Each row below holds a small network's activations on one input, seen along a few directions.
Each table varies a few parts of the input and shows all the possible inputs, shuffled.
Descriptions start from the smaller parts, as in this example, which fits no table here: one of 4 places along a line, together with either a single point or one of 11 places around a ring or (one of 3 separate values, together with one of 5 places around a ring).
Shared parts are said once, and a part with two or three values counts as separate values.
In the rows, zero is written as 128.

Table:
row 1: [131 140 166 114 113 144 134 114  96 124 116 135 150 200 132]
row 2: [154 134 143 114 148 129 121 148 110 138 116 158  77  92 117]
row 3: [ 91 172 163 156 137 185 111 114 151 113 105 159 137 135 138]
row 4: [142 100  85 123 113  74 144 127 140 148 152  88 117  87 127]
row 5: [146  89  94 131 106  71 163 115 166 150 168 105 109  87 136]
row 6: [115 148 185 152 142 181 114 125 146 101 111 148 145 142 125]
row 7: [133 154 185 140 106 174 114 112 147  97 112 137 144 146 108]
row 8: [ 90 155 153 137 144 172 132 122 126 130 109 165 143 178 146]
row 9: [137 145 185 122 109 154 132 116 116  94 118 132 149 172 118]
row 10: [111 162 157 125 104 164 129 107 124 121 108 143 140 175 134]
row 11: [120  81  95 138 140  70 157 128 162 160 154 123 120  77 143]
row 12: [122 100  70 125 156  80 121 156 121 149 141 100 126  87 131]
row 13: [123 133 178 134 137 156 118 125 114 107 115 154 165 167 125]
row 14: [113 136 159 137 138 151 140 121  88 123 104 152 153 188 143]
row 15: [151 108  68 119 121  80 133 142 126 140 147  82 118  96 119]
row 16: [151  97  39 104 121  99 111 148 112 133 150  84 119 106 123]
row 17: [125  95  36 113 157  94 107 158 105 140 144 107 123  96 125]
row 18: [177 140 144 101 119 130 133 137 117 128 122 138  70 102 108]
row 19: [109 174 169 140 110 183 113 107 159 108 116 139 128 146 128]
row 20: [119  97  83 136 140  70 132 139 134 159 151 113 127  79 133]
The inputs of row 11 and row 5 match in every part but one. If row 2 is changed in the same way as row 11 into row 5, which row does it become? -> row 18
Describe the family of inputs behind these rows. -> one of 2 separate values, together with either a single point or one of 4 places along a line or one of 5 places around a ring
Which other rows does row 10 become when the choice among 2 separate values takes its other values? List them by row number. -> row 8

Table:
row 21: [106 143 142 131 136 155 115 115 104  96 116 147 171 185 137]
row 22: [113 118  96 139 135 106 135 129 107 145 141 118 136 138 152]
row 23: [111  91  63 125 133  84 144 129 139 150 152 105 107  82 144]
row 24: [125 158 143 109 119 170 122 133  91 113  86 148 140 182 135]
row 25: [125 112 107 136 133  96 125 132 131 138 153 107 145 111 131]
row 26: [137 126 177 175 130 125 146 104 227 136 157 159  88  27 118]
row 27: [143 130 107 123 120 115 127 137  91 141 121 111 117 135 126]
row 28: [102 165 190 142 131 192 111 117 120  91  90 156 180 181 130]
row 29: [105 161 180 150 120 158 136 108 159 121 120 134 150 149 128]
row 30: [152  96  84 104 142  74 129 149 135 150 138 104  94  84 131]
row 31: [156 136 186 151 127 134 124 115 212 139 153 149  60  17  95]
row 32: [150  90  68 105 129  68 131 159 135 147 138 111  98  66 113]
row 33: [124 106  82 114 150 121 124 137  92 130 132 109 161 158 145]
row 34: [118 115  92 121 147 106 114 134  94 139 134 127 162 144 139]
row 35: [ 99 161 208 172 131 185 118 104 150 103 112 175 144 173 125]
row 36: [153 120 104 107 115 106 121 137 129 136 133 102 125 106 113]
row 37: [133 148 181 135  95 174 132 108 151 116 112 149 110 154 114]
row 38: [135 155 174 122 125 148 120 127 121 117 124 132 130 153 115]
row 39: [139 114 110 107 115 104 149 124 115 135 133 126 110 130 125]
row 40: [142 120  96  88 149 110 126 149  73 135 109 111 143 153 135]
row 41: [112 140 155 147 118 155 133 110 140 108 135 132 146 159 138]
row 42: [123 111  83 152 137  94 138 136 135 147 152  92 120 103 135]
row 43: [135 116 104  98 126 117 129 140  75 133 123 114 129 147 125]
row 44: [130 164 198 120 123 201  97 128 114  92  82 164 150 183 117]
row 45: [130 173 220 137 105 207 127 117 136  89 102 170 124 160 111]
row 46: [114 113 100 139 128 105 130 127 124 141 147 126 139 124 134]
row 47: [127  83  52 125 137  77 140 149 153 148 157 111 105  76 143]
row 48: [147 118  83 111 129  94 140 132 133 149 131  95  98 103 126]
The inputs of row 40 and row 33 match in every part but one. If row 27 is changed in the same way as row 40 into row 33, which row does it become? -> row 22
Describe the family of inputs behind these rows. -> one of 2 separate values, together with either a single point or one of 5 places around a ring or one of 8 places along a line
Start at row 28 and move only the place on the ring of 5, one step at a time. The first step leads to row 21. Which rows follow, in order? -> row 41, row 29, row 35
Which other rows does row 32 become when the choice among 2 separate values takes its other values? List them by row number. -> row 47

Table:
row 49: [133 148 163 131 112 155 126 112 139 111 121 132 132 148 119]
row 50: [133 117 100 113 143 109 122 145 103 141 128 125 119 117 130]
row 51: [132  94  92 147 124  76 147 128 190 151 160 112  99  36 127]
row 52: [156 122 105 105 128 120 122 142 113 127 129 116 110 115 115]
row 53: [101 145 156 147 135 154 130 116 132 128 119 153 142 151 140]
row 54: [145 147 172 123 117 159 123 119 141 111 122 144 109 126 109]
row 55: [114 115  94 126 144 116 121 142 106 134 132 121 143 139 137]
row 56: [148 115 107 114 122 100 131 137 104 134 131 108 126 134 126]
row 57: [108 144 162 141 122 147 138 110 137 123 118 143 154 165 140]
row 58: [123 147 164 138 134 152 129 123 133 126 117 156 117 128 129]
row 59: [156 116 112 106 131 113 127 144 109 129 128 118 107 118 119]
row 60: [132  99  87 144 119  82 141 126 193 150 161 107  98  39 123]
row 61: [122 145 166 138 135 160 122 124 137 116 117 157 122 128 125]
row 62: [103 143 161 147 133 158 120 118 136 118 122 147 150 142 133]
row 63: [105 147 154 140 118 160 128 111 141 117 121 134 155 165 136]
row 64: [132 143 170 133 116 150 136 114 137 113 116 138 129 149 127]
row 65: [100 148 148 144 132 165 122 115 136 121 119 146 146 149 135]
row 66: [131 118 102 113 145 115 117 147 106 134 127 121 124 116 126]
row 67: [123 112  95 125 129 100 133 131 101 139 135 110 149 155 142]
row 68: [120 150 159 133 130 167 117 122 139 116 118 153 121 129 121]
row 69: [105 142 160 142 123 152 131 113 136 118 117 135 157 160 140]
row 70: [145 145 177 121 122 152 127 121 139 114 120 144 109 127 113]
row 71: [123 113  96 128 129 106 127 132 104 131 134 106 154 146 140]
row 72: [143 117 104 114 124 108 130 140 106 128 130 105 131 135 124]
row 73: [113 116  91 126 143 108 127 140 102 144 129 121 140 136 144]
row 74: [157 118 112 105 130 110 131 142 108 134 126 125 105 121 121]
row 75: [132 144 171 130 115 146 140 114 135 118 116 144 127 152 126]
row 76: [132  95  94 146 124  70 151 127 188 156 159 117  96  38 126]
row 77: [145 118 102 114 120 113 121 135 110 126 135 101 130 133 120]
row 78: [115 117  88 126 140 119 112 139 106 133 135 113 146 132 131]
row 79: [134 122  93 119 139 121 119 143 108 131 130 124 119 120 127]
row 80: [143 147 178 120 122 150 134 121 138 123 116 147 106 129 116]
row 81: [122 116  90 127 124 112 122 130 108 131 136 102 153 149 136]
The inputs of row 79 and row 66 match in every part but one. If row 68 is changed in the same way as row 79 into row 66, which row does it become? -> row 61
Describe the family of inputs behind these rows. -> one of 3 separate values, together with either a single point or (one of 2 separate values, together with one of 5 places around a ring)
Which other rows does row 59 become when the choice among 3 separate values takes its other values? List them by row number. -> row 52, row 74
Which other rows does row 56 become when the choice among 2 separate values takes its other values? List them by row number. -> row 75

Table:
row 82: [145  92  72 122 121  62 141 138 134 146 149  91 121  96 130]
row 83: [114 158 194 132 116 178 125 108 100  98 103 149 173 213 132]
row 84: [126  91  65 138 145  80 126 142 151 153 159 112 107  51 128]
row 85: [141  85  40 113 150  69 126 158 109 154 146  97 112  76 132]
row 86: [136 156 210 137 104 158 151 101 170 113 120 156 113 135 121]
row 87: [150  83  50 109 125  55 137 146 117 149 152  78 127  95 130]
row 88: [ 97 149 165 153 141 165 128 113 148 123 116 167 139 145 135]
row 89: [163 159 218 131  91 168 142 103 197 103 122 158  84  90  98]
row 90: [163 136 107  72 121 131 108 149  29 115 106  97 145 217 119]
row 91: [106 163 192 137 138 195 116 124  94 106  98 163 151 189 138]
row 92: [ 71 154 135 147 154 183 102 121 104 118 108 149 186 197 152]
row 93: [148 163 213 137 115 183 129 114 194 112 121 174  67  66 100]
row 94: [103 149 175 152 116 155 142 106 153 118 121 148 157 166 137]
row 95: [135  92  74 128 118  66 140 131 147 151 158  88 122  80 129]
row 96: [128  97  71 129 146  78 128 147 139 159 150 110 107  65 131]
row 97: [132  93  60 124 147  76 129 152 123 153 146 107 108  76 132]
row 98: [158 137 103  74 144 144  99 162  22 120  99 117 125 194 121]
row 99: [138  93  81 136 117  69 143 127 157 146 159 100 119  73 130]
row 100: [129 160 200 141 127 179 136 114 161 118 117 169  96 117 121]
row 101: [ 78 149 135 147 126 167 111 105 111 106 110 130 201 218 146]
The inputs of row 98 and row 90 match in every part but one. If row 97 is changed in the same way as row 98 into row 90, which row does it become? -> row 82
Describe the family of inputs behind these rows. -> one of 2 separate values, together with either a single point or one of 4 places along a line or one of 5 places along a line
Which other rows does row 85 become when the place on the line of 4 takes its other values? List them by row number. -> row 84, row 96, row 97
